Each row below holds a small network's activations on one input, seen along a few directions.
Each table varies a few parts of the input and shows all the possible inputs, shuffled.
A made-up example of a description, with smaller parts first: one of 5 places around a ring, together with either a single point or one of 11 places around a ring or (one of 2 separate values, together with one of 6 places along a line).
Shared parts are said once, and a part with two or three values counts as separate values.
In the rows, 128 means zero.

Other details of the inputs vary at random and push rows far along two fixed directions, the same in every table; ignore that.

Table:
row 1: [116 123  41 188 122  82 128 165 160 123  61  57  94 139]
row 2: [215  86  86  20  73 160 143 121 125 141 176 134 146 154]
row 3: [130 112 157 138 114 109 125 160 127  99 132 131 160 161]
row 4: [166 163 152  84 133  98  60  66  90 153 120 167 109 161]
row 5: [ 38 140  88 114 115 161 136 126 137  65 153  98 209 130]
row 6: [ 95  55  12 129 113 187 163 137 126  90 170  77 193 135]
row 7: [ 50  89 102 153 128 195 144 149 127  78 158 117 188 109]
row 8: [199 116 187  68 139 144 147  96 137 165 167 163 104 103]
row 9: [137 134 156 138 156 122 161 131 171 139 133 120 110 114]
row 10: [109 143 152 211 162  97  86 159 121 157  45 133  22  91]
row 11: [ 60 150  99 153 112 135 145 121 117  49 128  96 215 155]
row 12: [186 127 174  43 103 153 137 114 122 178 194 172 135 106]
row 13: [150 108  49 159 137 116 104 127 123 149  85  88  78 125]
row 14: [203 131 188  78  89 127 124 124  97 122 140 192 126 145]
row 15: [177 165 160  36 108 141 128 108 140 175 183 165 134 126]
row 16: [133 116 162 224 162  93 123 169 139 199  81 140  26  67]
row 17: [ 86 136 106 122 154 169 120  95 116 149 165 108 174  94]
row 18: [101 170 144 203 146  34  92 155 129 126  43 109  74 157]
row 19: [175 165 169  38  92 103 105  98 118 131 153 166 147 197]
row 20: [ 81 118 111 148 187 164 140  77 133 128 151  93 160  93]
row 21: [113  94 141 165 167 157 157 101 139 146 144 121 120  91]
row 22: [ 55 123 111 130 111 171 161 178 152  64 153 100 197 140]
row 23: [195 136 173  94 120 117 104 101  78 148 117 213  78 131]
row 24: [122 116 154 221 155  67  99 165 120 136  63 145  63 134]
row 25: [202 125  71   7  76 145 141 116 138 139 167 128 144 178]
row 26: [199 172 188  78  90 104 120 117 108 137 112 184  98 168]
row 27: [ 53 129 102 166 169 133 162 104 165  99 135  69 181 106]
row 28: [ 65 128 104 190 138 144 130 122  96  69 117 106 179 134]
row 29: [112 102 155 139 108 153 143 174 136 103 135 130 135 114]
row 30: [116 170 146 205 162  58 111 164 153 183  60 117  42  82]
Description of these inputs: one of 5 places around a ring, together with either a single point or one of 5 places along a line.
Changing only the place on the ring of 5 turns row 21 into row 9. The same change can be made to row 24. Which row results? -> row 19
Which other rows does row 16 become when the place on the ring of 5 takes its other values? List them by row number. -> row 12, row 15, row 17, row 30
List by row number the other rows that have the place on the ring of 5 in common with row 13. -> row 4, row 10, row 17, row 20, row 28

Table:
row 31: [ 92 129 128 103 131 168 151 116 141 105 173 116 188 120]
row 32: [ 63 128 122 237 166 110 144 168 154 119  83  84 108  93]
row 33: [ 70 131 109 204 140 106 141 166 149  79  91  81 148 143]
row 34: [ 84 128 120 214 160 105 123 161 148 144  83  98  83  94]
row 35: [190 135 161 133 148  94 124 130 150 201  98 142  31  97]
row 36: [189 124 153 136 160  98 115 104 127 193  99 147  40 102]
row 37: [123 128 139  95 142 154 128  84 115 122 161 141 159 124]
row 38: [ 77 117 125 231 168 116 138 156 137 121  83  98 102  93]
row 39: [101 134  94 100 101 150 135 137 129  98 152 109 187 148]
row 40: [183 134 182  95 135 118 113  99 110 166 138 180  93 123]
row 41: [111 115 103 130 102 137 127 158 128 107 128 118 144 139]
row 42: [ 99 136 100  95 101 153 144 129 132  90 154 112 191 149]
row 43: [ 85 113  97 131 102 157 152 151 130  74 148 104 195 143]
row 44: [ 84 121 119 223 148  96 132 168 135  88  72  91 118 138]
row 45: [110 122 136 112 144 147 134  93 116 116 165 130 178 130]
row 46: [ 95 139  95 108 114 141 135 117 128  89 144 109 185 149]
row 47: [141  99  92 102 116 151 147 118 124 105 156 115 168 151]
row 48: [ 91 118  93 188 135 112 117 156 124 105  89  99 120 135]
row 49: [ 60 106  99 216 161 133 133 154 135 115 104  87 128  98]
row 50: [ 68 125 129 233 155 116 151 185 160 122  84  87 101  89]
row 51: [ 71 126  71 127 117 146 132 133 131  84 144  90 193 147]
row 52: [163 146 127  57 109 132 108  81  99 128 143 161 137 152]
row 53: [183 151 149 136 127  75  84 127 107 168  71 159  40 135]
row 54: [155 131 125  71 100 144 120 102 104 116 148 158 146 152]
row 55: [ 94 111 113 120 120 173 145 133 128 112 170 117 181 110]
row 56: [106 137 138 198 129  85 136 184 149 111  80 102 113 143]
row 57: [121 121 136  99 120 163 142 118 127 126 164 140 155 109]
row 58: [149 102 122  86 127 164 151 109 136 142 174 128 150 113]
row 59: [169 161 131  81 111 102  95 106 115 152 117 153 101 146]
row 60: [144 127 156  78 121 157 134 106 125 132 167 155 146 120]
row 61: [202 131 139 134 137  74 107 121 124 174  76 143  36 136]
row 62: [192 146 167  73 100 110 108 120 118 144 122 175  93 151]
row 63: [119 130 128 145 129 109 125 128 116 102 119 121 151 157]
row 64: [ 93 107  88 118 147 166 161 103 148 113 174  86 192 117]
row 65: [ 83 134 123 221 142  80 136 177 148  96  76  86 127 144]
row 66: [176 135 168 148 141 103 100 130 115 185  92 168  36  99]
row 67: [129  93 107 109 140 170 154 104 129 127 173 117 164 115]
row 68: [ 84 127 122 189 145 129 139 166 148 131 112  98 120  96]
row 69: [113 139 120  95 106 142 138 129 135  93 148 119 176 155]
row 70: [131 122 125  98 110 146 131 115 113  92 149 138 168 158]
row 71: [171 137 131  59  88 135 111 118 109 136 148 161 132 148]
row 72: [ 96 131 108 202 126  96 124 193 149 122  71  94  90 126]
row 73: [ 97 134 140 158 152 119 138 127 140 123 131 113 146 120]
row 74: [165 149 162 134 136  97 101 139 137 196  91 156  30  96]
row 75: [109 133 139  93 128 155 147 112 135 119 177 127 186 128]
row 76: [178 141 174 140 113  78 113 157 127 148  87 157  70 147]
row 77: [125 113 118  92 125 168 123 103 113 135 166 145 148 116]
row 78: [131 122  87  93 121 136 143 107 138 111 153 101 172 152]
row 79: [128 120 132  95 128 166 135  99 113 127 165 149 153 114]
row 80: [195 142 180 140 123  70 100 140 113 158  78 172  49 149]
row 81: [138 122 130  76 114 162 122 112 121 147 166 151 136 112]
row 82: [189 118 128  89 107 118 131 129 131 148 129 141 101 143]
row 83: [100 108  85 118 107 158 129 134 114  89 149 117 179 148]
row 84: [175 135 129  65  98 134 104 104  98 136 143 166 126 151]
row 85: [ 82 107 143 205 146 126 155 175 146 108 120 101 142 109]
row 86: [144 151 152 161 151  93 104 132 134 177  88 138  55  98]
row 87: [176 145 153  76 135 127  95  78 102 178 138 173  89 113]
row 88: [208 143 137  62 109 103 119 111 135 172 123 151  81 145]
row 89: [161 128 159  67 128 155 122  83 111 140 166 172 136 125]
row 90: [114 140 135  86 137 152 133  88 131 122 167 133 169 124]
Describe the family of inputs behind these rows. -> one of 2 separate values, together with one of 5 places around a ring, together with either a single point or one of 5 places along a line
Changing only the place on the ring of 5 turns row 35 into row 58. The same change can be made to row 56. Which row results? -> row 76
Changing only the place on the ring of 5 turns row 49 into row 34. The same change can be made to row 37. Which row results? -> row 90
A walk changes only the place on the ring of 5. It starts at row 78 and steps to row 61. List the rest of the walk in order. -> row 47, row 82, row 88
Which other rows does row 36 become when the choice among 2 separate values takes its other values? List them by row number. -> row 61
Which other rows does row 81 become when the choice among 2 separate values takes its other values? List them by row number. -> row 41
